Each row below holds a small network's activations on one input, seen along a few directions.
Each table varies a few parts of the input and shows all the possible inputs, shuffled.
Descriptions start from the smaller parts, as in this example, which fits no table here: one of 4 places along a line, together with either a single point or one of 9 places along a line or (one of 2 separate values, together with one of 8 places around a ring).
Shared parts are said once, and a part with two or three values counts as separate values.

Other details of the inputs shift rows strongly along two fixed directions, in all tables alike. That doesn't count.

Rows:
R1: [ 11  12  -5 -32 -25 -30  36  14  33 -11 -34  11  25]
R2: [-14  28  -1  -2  -8  -2  33  11   5 -35 -18  -3  10]
R3: [  7 -28  17 -10   5  14 -18  -8   4 -19 -21 -18 -32]
R4: [ 15 -22 -19  33  11  26 -47   1 -25  35  29  -5  -4]
R5: [ 25 -28  24  -8  11   5 -21   2   0  -5  -5  -7 -34]
R6: [ -9  21   7  11 -12  13   4 -22 -13  41  23   7  40]
R7: [  8 -20  -3  -2  11   0 -30  -4 -20 -17 -19 -25 -21]
R8: [-10  30   9   0  -2   5   6 -18 -10  42  12   7  37]
R9: [  2 -24  -3 -12  12 -23 -12  28   9 -18  -1  -3 -33]
R10: [ 14 -30  11 -27  14  -6 -17  14  -6  -4  -9 -20 -26]
R11: [ -1  25   4  23  -2  36  17 -10 -12  12   3  -9  36]
R12: [  0 -17 -21   0   4 -15 -26  23  -6 -18   2  -1 -30]
R13: [ 19 -25   7  36  15  32 -30 -12   3  28  16  -3 -16]
R14: [-16  21  -6 -28 -24 -26  50 -18   5 -32  -8   4   4]
R15: [ -9 -13  -8 -23  18 -39 -31  -5  10 -23  -4  13 -17]
R16: [ 33 -37   0 -28  -9 -20 -28  -5  16   1 -28 -12  -5]
R17: [-16  29   6 -15 -10   0  43  11  18 -39 -26  -3   0]
R18: [ -7 -20 -16  -2   5 -18 -20  19 -10 -33 -14  -2 -26]
R19: [  7 -21  11 -12   6  10 -21  -9   1 -27 -21 -26 -29]
R20: [-20  27  -7  26 -14  -4   9  -8   2  28  30  24  33]
R21: [-25  35   7 -36 -10 -38  28   4   8 -14 -18  10   9]
R22: [ -9  24 -18  24  -3  16  16  23   1  29  28  19  27]
R23: [ 6 23  6 38  0 19 26 12 13 24 25 29 16]
R24: [-15  32  -5 -14  -7 -14  39  17  -3 -35 -30  -4   7]
R25: [  7 -19  -9  21  27   7 -58 -29  -9  38  31  11  12]
R26: [ -3  22  15 -27  -1 -15  48  29  17 -20 -12   5   0]
R27: [-13  22   0  35  -7  28  29   3  17   9   8  18  17]
R28: [  5 -25  -1 -17   8  -1 -25   5 -25 -19 -21 -19 -19]
R29: [  0 -29   7 -23  -6 -21 -20 -27 -13 -13  -5 -18 -22]
R30: [  8 -22 -10  59  14  19 -31  -1  17  21  29  16 -22]
R31: [  0  17   9 -39  -5   9  27  19 -11   2 -15 -10  13]
R32: [ 23 -26   7  26  20  21 -32   0  -2  32  29  -5  -9]
R33: [-19  21 -10  23 -18  -6  27 -17   0  16  25  18  28]
R34: [ -1  16  -5   7 -17  16  28 -41 -13  23  21   1  31]
Description of these inputs: one of 2 separate values, together with either a single point or one of 5 places along a line or one of 11 places around a ring.
Question: The inputs of R16 and R1 match in every part but the choice among 2 separate values. If R7 is changed in the same way as R16 into R1, which row does it become?
Answer: R24
Question: Which other rows does R32 become when the choice among 2 separate values takes its other values? List them by row number.
Answer: R26
Question: Which other rows does R20 become when the place on the line of 5 takes its other values? List them by row number.
Answer: R14, R15, R21, R33

Rows:
R35: [ -2  -6  14 -24  -8   8  -5 -14  -9  -6 -20 -20  -6]
R36: [ -7   2   1   0  -1  -3   5  -7  10 -11   3   2  -7]
R37: [  6 -16  -7   2   4 -11 -24   0   2  11   6   0   0]
R38: [ 11 -23  -9  30  -1   2 -25 -12   8  19  20   9  -6]
R39: [-12  -1   3 -31   2 -23   1   1  -2 -32 -20  -3 -18]
R40: [ 12 -11  21 -42   4  -7   5 -19 -11 -20 -25 -22 -11]
R41: [ -1   1  -8  -5   0   3   2  10 -12  -6  -2  -6  -3]
R42: [  7 -16  -5  26  13   6 -32   5  -5  22  20   1  -4]
R43: [ -2 -10 -12  15   8   5 -21   0 -10  -8   2  -2  -9]
R44: [ -4   1   2 -16  -1 -12   1   9 -10 -14  -7  -8 -12]
R45: [  7  -1  11 -15   3  -7   0  12   6  -9 -14  -3 -12]
R46: [-10  35   5  19 -10  17  39  -3   4   9   7   7  29]
R47: [ -3  -5  -1 -36  -9 -29   2   3  -3 -24 -18  -8 -13]
R48: [-6 27  6  9 -9 15 41 -1  9 20 10 17 28]
R49: [  6 -19 -16  47   9  21 -32  -8   1  10  24   0  -9]
R50: [-1 -3 -1 -1  8 -1 -8  5  1 12 10  4  4]
R51: [ -9  31  -2  14 -16   8  37 -12  10  12   7  12  36]
R52: [ -7  -1  -5 -14  -5 -21  -3  -6  -1 -18 -13   0  -3]
R53: [ -9   6   1 -30  -3 -16  11   6  -5 -15  -7  -3  -8]
R54: [ -5  -7  -5  16   7  -3 -22  -2  -9  -4   5   0 -11]
R55: [ 11 -19  -7  30  14  10 -38  -3   7  29  28  12  -7]
R56: [-1 26  2 15 -9 26 43  6  3 15  3  9 29]
R57: [  1   5   2 -17   3   1  11  17  -3  -8 -14  -7   4]
R58: [  9  -4   4 -16   4   1   1  14   5 -13 -17  -5 -10]
R59: [ -3  29  10  15 -10  18  42   4   4  18   6  11  27]
R60: [ 14 -21  -5   8   4  -7 -30  -3  10  11   6   4  -9]
Question: Describe the family of inputs behind these rows.
Answer: either one of 2 separate values or (one of 4 places along a line, together with one of 6 places around a ring)
Question: Which other rows does R37 become when the place on the line of 4 takes its other values? List them by row number.
Answer: R42, R50, R57
Question: List by row number the other inputs of the same sort as R40.
Answer: R35

Rows:
R61: [  0   9   8 -19 -12  -6  23  -4   7  12  -7   3  13]
R62: [ 10 -27   3  15  12   9 -35   6  -2  11  20  -2 -27]
R63: [ -4  18   4   0  -4  -2  22  23  13  -6 -10   3   9]
R64: [10 -1  1 29  1 27  2  2  5 36 18  6 12]
R65: [-1  9 -3 19 11 16 -7 -6 -7 29 30 12 18]
R66: [ -7  15  -9  -5  -5  -2  28  12   1 -12  -3   3  10]
R67: [ -3 -27 -26  21  -4 -10 -37  -5  -8   1  19   6 -20]
R68: [ 18 -28  -9  18   9  10 -40 -11  -4   4   6 -10 -13]
R69: [ -8  18   6 -13   5   6  20   4 -13  -3 -10  -4  14]
R70: [ -4  20   5  -1  -4   0  19  22  10  -5 -17  14   6]
R71: [ -3 -15   8 -26  14 -12 -14   7  -8 -23 -13 -12 -25]
R72: [ -6  19  -7  -7  -3 -11  24   9   9  -7  -2   4  14]
R73: [ -8   6 -21  32  -9   3  -3  -3  -3  24  29  13  20]
R74: [ -1   9 -12  40   0  16   0  13   6  23  23   8  13]
R75: [  9   4 -10  26   0  21  -6 -17  -4  26  16   3  27]
R76: [  3 -13  10 -30  12 -12 -14   8  -4 -23  -9  -8 -27]
R77: [ -4   7   2  41  -7   1   4 -22  -1  22  30  15  11]
R78: [  4 -14  -2 -15   8 -24 -13  17  14 -29 -16  -5 -23]
R79: [ -1  15  10 -21 -10  -9  20  -1   5  11  -2   5  10]
R80: [ 15 -23  -9  20  11   8 -41 -10 -11   2   7 -11 -14]
R81: [ 17 -35  -6  15   6   4 -39 -14   1   5  10  -5  -7]
R82: [-16  17   9 -19  -4  -7  15   0 -10   4  -3   0  14]
R83: [  9 -18   7 -31   8 -20 -11   0   6 -16 -10  -6 -27]
R84: [ 16 -35  -8  13  10   2 -36 -13   5  12   8  -2 -12]
R85: [  5  13   8  -8 -10  15  21   4  -2  -3 -18 -10  12]
R86: [ -5  16  12   1  -3  -9  34 -12   3 -13   0   6   5]
R87: [  5  -2  -5  24  -7  13  -4 -15   4  39  17   9  24]
R88: [  9 -14   7 -17   0  -4 -15   5  -9 -26 -24 -23 -26]
R89: [-18  10  -6  34  -8  17  -6 -26   8  21  24  12  14]
R90: [  9 -23  -9  16   0  -4 -46 -17 -12   9   9 -10 -11]
R91: [-11  18   4 -15   4   0  18  -2 -13  -2  -8  -3  17]
R92: [ 13 -24 -11  17  10   2 -43 -16 -11   3   9 -10 -11]
R93: [ -5  19   1 -14   0   2  18  -6 -12  -3 -12  -6  18]
R94: [ -9  19   3 -15 -10  -4  15  -7 -13   3 -12  -6  18]
R95: [ -8  15  -4  -1 -10   3  29  19   1 -10  -5   0   6]
R96: [  6   9   8 -15  -2   5  28   3   8   5  -9   1  10]
R97: [  9  -1  -5  23   4  16   0 -11   5  36  22  11  19]
R98: [-16  20   6  -3  -4  12  25 -12  12 -15  -7   2   4]
R99: [ 13 -26  11 -19  -4  -2 -11   6   3 -24 -24 -18 -22]
R100: [  4 -12   0 -15   8 -21 -16  15  11 -28 -23   6 -25]
R101: [ -9  20   1  -8 -10 -17  14   8   9  -1 -13  19  14]
R102: [  9 -25   1  34  12  -4 -26 -15   1  -6  20   2 -29]
R103: [ -9  15 -11  -7  -6  -8  26   6   1 -11  -1   5  14]
R104: [ 17 -27  -3  13  15   2 -35  -3   4  13  17   1 -23]
R105: [ -8 -14   4 -27   1 -23 -20  -2 -13 -18 -16 -14 -20]
R106: [ -4  20  -1  -7   0 -11  17   9  10  -6 -13  18  14]
R107: [-12 -14   3 -17   3 -11 -12 -17  12 -36 -13  -8 -30]
R108: [  4  15  14 -14  -4   7  26  12   5   6  -6   0   2]
R109: [  3 -14  -6 -16   5 -23 -10  15  10 -30 -12  -9 -26]
R110: [ -8  15 -14  -5  -7   2  29   9  -5 -13  -5   7   7]
R111: [  7   7   6 -13  -3   8  26   0   7   3 -15   0  15]
R112: [-10  18  10  -9   0  11  21  11 -13  -1 -12  -7   9]
R113: [ -3 -18 -10 -13  -4 -11  -6  16  -5 -33 -15  -7 -34]
R114: [ -5   9  -1  18   1  10 -11  -7  -8  34  31  12  18]
R115: [ 1  7  7 49  0 18 10 -8  0 17 26 10  3]
R116: [  1 -14  14 -26   8  -7 -14  15  -4 -21 -11 -11 -32]
R117: [ -6  15  11 -23  -9  -8  19   0   0   7   2   5   9]
R118: [-11  17  13 -12   2   9  20  14  -9  -1  -8  -5   7]
R119: [ -5  18  -2  -6  -1 -12  20  11  13  -7  -6   8  17]
R120: [ -2  14   9 -22   1  -2  23   1   1   2   2   5  10]
R121: [-11  19  -5  -8 -13 -17  20   8   8  -2  -2   4  14]
R122: [ 16 -35  -2  20   7  12 -34  -1   5  13   4  -6 -20]
R123: [ -4 -18 -17 -19  -1 -21  -8   4  -4 -34 -11  -3 -26]
R124: [ 14 -25   7 -23   0  -7 -12  -1   3 -26 -22 -14 -17]
R125: [ 12 -27  -1  11  17   4 -36  -1  -1  10  22   1 -23]
R126: [ -3  19   3 -11   1   7  20   0 -12  -4 -14  -7  15]
R127: [-13  10  -1  41  -2  34   0 -13   9  16  20   7   6]
R128: [ -4   9 -12  33  -4  -2  -9   2  10  28  24  16  23]
R129: [  6  -2  -4  25 -11  15  -8 -16  -1  31  18   6  29]
R130: [-12  16   7 -18   6  -1  18   1  -9  -1  -4   0  15]
R131: [  2 -14   6 -18   4  -5 -15   7 -12 -24 -24 -21 -27]
R132: [  0  14   4 -15 -17  -1  16 -10  -3   2 -13  -5  20]
Question: The inputs of R65 and R114 match in every part but one. If R103 is changed in the same way as R65 into R114, which row does it become?
Answer: R73
Question: The inputs of R93 and R126 match in every part but one. If R106 is changed in the same way as R93 into R126, which row does it become?
Answer: R100
Question: Describe the family of inputs behind these rows.
Answer: one of 4 places along a line, together with either one of 2 separate values or one of 5 places along a line or one of 11 places around a ring
Question: Which other rows does R63 become when the place on the line of 4 takes its other values? List them by row number.
Answer: R78, R119, R128
Question: Which other rows does R90 become when the place on the line of 4 takes its other values? List them by row number.
Answer: R80, R88, R92
Question: Which other rows does R122 become when the place on the ring of 11 takes its other values? List them by row number.
Answer: R62, R64, R85, R88, R99, R108, R112, R116, R118, R131
